A small network was shown many inputs. Here are its activations along a few directions, one row for each input.
Each table varies a few parts of the input and shows all the possible inputs, shuffled.
A made-up example of a description, with smaller parts first: line(6) and (point or (values(2) and ring(5)) or ring(11)).
Shared parts are said once, and a part with two or three values counts as separate values.

Other details of the inputs vary at random and push rows far along two fixed directions, the same in every table; ignore that.

Rows:
R1: [ 11 -10   1  -2   7  12  -5  -2  -8   3  -9   5  -7]
R2: [ 12  -7  -2   6  -3   9   7  -3   0   2 -12  10  -7]
R3: [  6 -11  -8   3   4  10   0  -5  -5   2  -8   7  -5]
R4: [-7  6  7 -5 -3 -7 -7  5 16 -1 10 -3 15]
R5: [  5  -4   6   2   0  15   6  -1  -8  -1 -12   5  -4]
R6: [ -7   1   2  -9  10  -5  -7   0  12   0   6 -11  14]
R7: [-10   6   8   0  -8  -5   0   3  16  -1   6  -6  15]
R8: [ 8 -9 -2 -4  3 12 -5 -3 -6  5 -6  7 -6]
R9: [ 10 -12  -5   3   8   8   2  -6  -8   1  -9   4  -3]
R10: [-11   3  -1  -3   5  -9   5   1  12  -3   1 -12  15]
R11: [  7  -4   6   0   1  14   8  -4 -10  -1 -11   5  -2]
R12: [-12   4  -4  -2   2  -4   3   2  17  -1   0  -8  15]
R13: [ 15   1 -10  10   3  10  -4  -8  -8   1  -8   5  -8]
R14: [-10   3  -1  -1   5  -6   2   4  15  -3  -2 -11  15]
R15: [-12   7   8  -3  -5  -5   1   1  17  -4   5  -5  11]
R16: [ 12   6  -7  10  -2   9   3  -4  -7   1 -11   3  -6]
R17: [ 7 -4  2 -4  1 14  0 -1 -8  1 -6 11 -3]
R18: [ -8   2   0   2  -5 -11   1   3  18   0   4  -7  14]
R19: [12 -9  1 -1  0  9 -5 -4 -2  4 -5  9 -9]
R20: [ 15   1  -1   5   8  13  -3  -3  -8   9   1   4 -12]
R21: [ 3 -3  3  0 -3 16  6 -3 -7  1 -9  8 -3]
R22: [-21  -8  -4  -3 -23 -44  14  11 -38  -6  11  -1 -32]
R23: [-6  0  0 -8  2 -5 -9  3 14 -1  8 -9 10]
R24: [ 12 -13  -7   4   2  11   0  -4  -4   0  -7   7  -7]
R25: [-20 -10   2  -5 -23 -48   1  10 -38  -1  19   1 -32]
R26: [12 -6  3 -4 -2 14 -1  1 -7 -1 -6 11 -5]
R27: [10  8  4  8  1 15  8 -2 -7  5 -2  4 -8]
R28: [  8 -12  -5   5   7   9   0  -3  -6   0 -10   5  -5]
R29: [16  3 -5  4  2 11 -9 -5 -9  4 -6  4 -9]
R30: [ -5  14  -3   6   6  -5   5   3  14   3   8 -11   9]
R31: [ 10  -5   5  -2   4  14  -1   0 -10   0  -9  10  -4]
R32: [ -7  10  -6   5  10  -8  -2   0  15   2  13 -12   9]
R33: [-10   6   5  -4  -4  -1   2   3  14  -5   4  -8  12]
R34: [-6 17  4 -2  7 -4 -3  4 12  1 15 -8 10]
R35: [-10   6   6 -10   6  -6  -3   3   9  -4   6  -7  16]
R36: [-6 19  1 -3  1 -6 -9  2 10 -4  8 -8 13]
R37: [-7 -1 -4  1  2 -9 -4 -1 19 -2  6 -5  9]
R38: [-19 -12  -4   2 -21 -47   6   7 -35  -3  16   2 -29]
R39: [ -8  19   2   2  -3  -2  -2  -1  10  -4   4 -10  11]
R40: [12 -5  5 -1 -2 12 -1 -2 -4  1 -6 15 -7]
Each input here is: ring(5) and (values(2) or line(6)).
Question: Changing only the ring(5) part turns R2 into R37. The same change can be made to R16. Which row results?
Answer: R13
Question: Changing only the ring(5) part turns R21 into R8. The same change can be made to R39. Which row results?
Answer: R29
Question: Change only the ring(5) part in R35. List by row number the other rows that result.
Answer: R6, R9, R10, R11
Question: Change only the values(2) part in R34. List by row number the other rows that result.
Answer: R36

Rows:
R41: [  7  -6  16   0  -2   8  13   2 -11   3  -7   2  -8]
R42: [-12  -3  -4 -12  -2 -26 -16   5  12  -5   7 -10  16]
R43: [ 14 -11  -8   7  10  22  -4  -7  40   3  -7  10  19]
R44: [ 13 -11  -7   4   3  18 -13  -8  27   2 -15  -5  25]
R45: [-28 -13 -12  -3  -4 -39  15   7 -14  -5  12  -3 -13]
R46: [ 10   7  -6  14  -3   3   3  -7 -17  -1 -11  -5 -10]
R47: [-18  14  10  -4   0   0  -1   0  33 -10  -4 -22  38]
R48: [14 10 -8 16  0 13  3 -5 11  5  1 11 -4]
R49: [ 11 -10  -9  -7   4  15 -17  -5  17  -2  -9  10   6]
R50: [ 12   5   3   5   8  -1   0  -3 -32   4   2   4 -20]
R51: [  3   4   3 -11   7  28   1   0   6  -5 -16   5  12]
R52: [ 15 -21   1  -3   4   3 -10  -1 -17   6  -1  12 -10]
R53: [-11  20  -5   7  -8 -18  -9   1  13  -1   8 -20  15]
R54: [ 17   5   2   5   1   1  -7  -1 -26   8   6   8 -17]
R55: [  9   9 -12   1   6  11   1  -3 -22  -1  -8   5 -16]
R56: [-24  14  -4  -5   3 -29   2   6 -27  -1  24 -10 -19]
R57: [ 12 -17  -5  -5   5   0  -5  -4 -18  -4 -16   7  -9]
R58: [  7   0  10  -7  -1  10   2   0 -12  -7 -16   7   1]
R59: [ 13  15  -8   2   1  15 -13  -5   6  -1  -2   7  -3]
R60: [-20 -13  -4   1  -5 -45  12   6 -13  -6  10  -5  -9]
R61: [12  2 17 -7  4 21 -7  0  9  4 -2  6 17]
R62: [-20   4  11   0  -9 -28  18   8  -6  -8   6  -4   2]
R63: [19 11 -5 17  3  9  3 -3 11  6 -2  4  8]
R64: [-21 -14  -2  -6 -13 -36  -1   8  -6   1  22  -4 -21]
R65: [ -9  -7   2  -5   4 -17  -8   6  27   5  14 -17  19]
R66: [-18  23  -8   6  -9 -13 -11  -1  22  -4  13 -16  11]
R67: [-15  25 -10   7  16  -2   6   1  37  -1  12 -18  29]
R68: [14 -3 15  0 -4 18  4  3  7  8 -5  4  6]
R69: [  9  -2   7   2 -14  15   1  -3   1  -2 -15   3   8]
R70: [ 7 -1 12 -2 -5 22  3  1 17  5  0  8  1]
R71: [ 8  1 17 -6 11 19 -1 -2  1  0 -6  3 12]
R72: [ 14 -19  -6   8  -1  -2   3  -2   0   4  -7  12  -1]
R73: [  2  -4   5  -9 -19   2   0   2 -25  -6  -6  20 -23]
R74: [-18  11  -1   3 -15 -34   2   8 -14   4  28  -7 -27]
R75: [ 10  -1   9  -8 -12   6  -2   3 -14  -4 -11  12  -2]
R76: [-17  -5   4 -11  14 -23 -10   2   9  -3  14 -15  15]
R77: [ 18  13   3  11  20  23  -1  -5  23   9  -3 -12  15]
R78: [  1  -5   9  -9   4  18   8   1 -22   1  -4  12 -11]
R79: [-22  10   7  -2 -12 -15   7   7  25  -6  15   0  14]
R80: [  4 -21  -6  -1  10  10   7  -1  -5   8  -5   2 -11]
R81: [ 1 -3  9 -4  5 22 13  3  3  5 -6  2  0]
R82: [-22  11  14 -15  -5 -10  -9   6  16  -4  21  -3  12]
R83: [-18  -5   0 -12   3 -18 -17   3  17  -2  22  -5   7]
R84: [ 14  11  -1   4   8  19 -13  -6   5   6   7   8  -4]
R85: [-26 -12 -10  -3 -23 -39  -4   2 -13  -8  12  -4 -18]
R86: [-12  17  -3  11   2 -28  10   3   1  -3  13 -12   3]
R87: [  2  -5   3   2 -22  11   4  -3 -12  -5 -10  13 -14]
R88: [  4 -15 -12  -9   9   8  -3  -3 -10  -3 -13   7  -6]
R89: [ -2   0   1  -1  -3  25   9  -4   2  -4 -17   0   7]
R90: [ 9 10 -5  7 15 21  6 -2  7  9  1 -7 -1]
R91: [  2   8 -13  10   0  11   6  -6 -15   0 -10  -3 -12]
R92: [ -3 -18 -14   1   0   5   3  -6 -11  -2 -15   1  -9]
R93: [  7  -9   9   6 -18  -6  17   5 -24   1  -6  18 -16]
R94: [ 17  15  -4   4  14  15  -8  -6   4  -2 -11  -4   9]
R95: [ 13 -18   2   2  13   9   1  -3   7   7  -8  -2   1]
R96: [  4 -22  -7   5  -7 -10   4  -6 -28  -3 -16   2 -19]
R97: [ 19   3   1  12  -3   3   3   1 -17  12   2   3 -19]
R98: [ -4  -8   2   2  -9   0  26   4 -28  -2  -8  16 -21]
R99: [-19   0  -3 -15  24   0 -12   1  34  -1  13 -17  31]
R100: [ -8  24  -3  -3  -2 -21 -14   5   8  -4  13 -14  13]
Question: Changing only one part turns R43 into R72. The same change can be made to R49. Which row results?
Answer: R42
Question: Describe the family of inputs behind these rows.
Answer: values(3) and line(4) and ring(5)
Question: Change only the line(4) part in R82. List by row number the other rows that result.
Answer: R61, R71, R78
Question: Change only the values(3) part in R86. List by row number the other rows that result.
Answer: R60, R62

Rows:
R101: [ 22 -27   1   1  -4   8  -2  -4 -25   7  -5  20 -26]
R102: [  9 -11  -1  -8  23  25  -5  -5  24   3  -8   3  19]
R103: [ 10   2   9  -8  11  29  -2  -2  19  -2 -17  -3  23]
R104: [-14  24   8  -6   9   1   1   7  28   0   8 -21  29]
R105: [15 13 -6 16 13 24  5 -6 28  1 -9 -4 19]
R106: [-25   5  11 -15 -19 -39  -7  10 -12  -8  23  -8  -5]
R107: [ 25 -17  -9   6  -4   7  -6  -6 -30   6  -7  15 -26]
R108: [-15   9 -10 -10  19  -6 -12  -1  29  -3   8 -18  29]
R109: [  9   0   7   1   4  27   3  -3  25  -6 -16   4  24]
R110: [14 15 -6  4 24 26 -5 -9 19  4 -5 -3 15]
R111: [ 21   0  -4  10   4  14  -2  -5 -33   6  -4  13 -33]
R112: [-44  16   8 -12 -20 -61   2  18 -37  -6  39 -12 -26]
R113: [ 16 -18 -14  10 -12   9   5  -6 -23   3 -16  17 -27]
R114: [ 19 -14   7   1 -16   9   0  -2 -26   1 -15  26 -23]
R115: [ 17  -4   2  12 -11  14  20   0 -29   2 -12  19 -23]
R116: [  7 -14   2   2  15  24   3  -7  25   3 -15  -2  23]
R117: [-17  12  11 -16   7   1 -17   4  29  -7  11 -13  29]
R118: [-26 -10   1  -8 -14 -48  -3  10  -1  -2  21  -4  -7]
R119: [-34  -1 -11   0 -15 -56   9  11 -16 -11  18 -14 -10]
R120: [-20  10  10  -9   3  -2  -1   1  29  -8  -1 -16  36]
R121: [ 12 -14   4   1 -20  15   8  -3 -22  -2 -17  22 -23]
R122: [ -5  23  -3   7   5 -10 -12   0  38   2  13 -14  23]
R123: [ 19  14   8   2   7  29 -10  -3  24   7   2   1  20]
R124: [ 27  -1  -3  13  -3   9  -1  -7 -30   7  -2  14 -31]
R125: [ 23 -18 -11  10  -8   3  -4  -5 -25   6 -13  20 -26]
R126: [18 12  5  6  3 25 -7 -2 27  8 -4  7 18]
R127: [ 18 -16  -9   3   3  11  -7  -5 -33   4  -9  14 -28]
R128: [-16  -2   4 -12  15  -4 -15   3  34   0  15 -14  26]
R129: [-30  16  -3   5  -6 -41  10   4 -12  -5  16 -20  -5]
R130: [-27  15  -6   5 -18 -40   6   6  -5  -5  21 -13 -14]
R131: [ 16  15  -3   7  20  26  -1  -5  20   5 -11 -10  15]
R132: [-31  -8   2 -13  -4 -42   6  12 -10  -4  15 -16  -6]
R133: [ 13 -12   5  -9  -1  15   5  -3 -35  -3 -15  21 -22]
R134: [-30  14   4  -2 -25 -35   9  11  -6  -4  21  -8  -9]
R135: [-17   7  -8   0  12  -7  -5  -2  33  -3   2 -23  35]
R136: [11 14  4 -3 17 32 -2 -3 17  4 -4  2 19]
R137: [ 18 -16 -11   4   2   9   6  -3 -34   3 -19   8 -24]
R138: [ 10 -14  -1   4  11  22   5  -3  30   0 -12   3  22]
R139: [ 13  -4   5  10  -7  16  18  -4 -35   4 -15  15 -21]
R140: [-32 -11  -1  -7 -19 -42   6   9   0  -5  18  -7  -9]
Question: Changing only one part turns R129 into R122. The same change can be made to R116. Which row results?
Answer: R118
Question: Describe the family of inputs behind these rows.
Answer: ring(5) and ring(8)
Question: A walk changes only the ring(5) part. It starts at R130 and steps to R113. List the rest of the walk in order.
Answer: R140, R121, R134
Question: A walk changes only the ring(8) part. It starts at R113 and steps to R125. List the rest of the walk in order.
Answer: R107, R127, R108, R137, R135, R119
Question: A walk changes only the ring(8) part. It starts at R136 and steps to R112. List the rest of the walk in order.
Answer: R123, R126, R134, R115, R139, R104
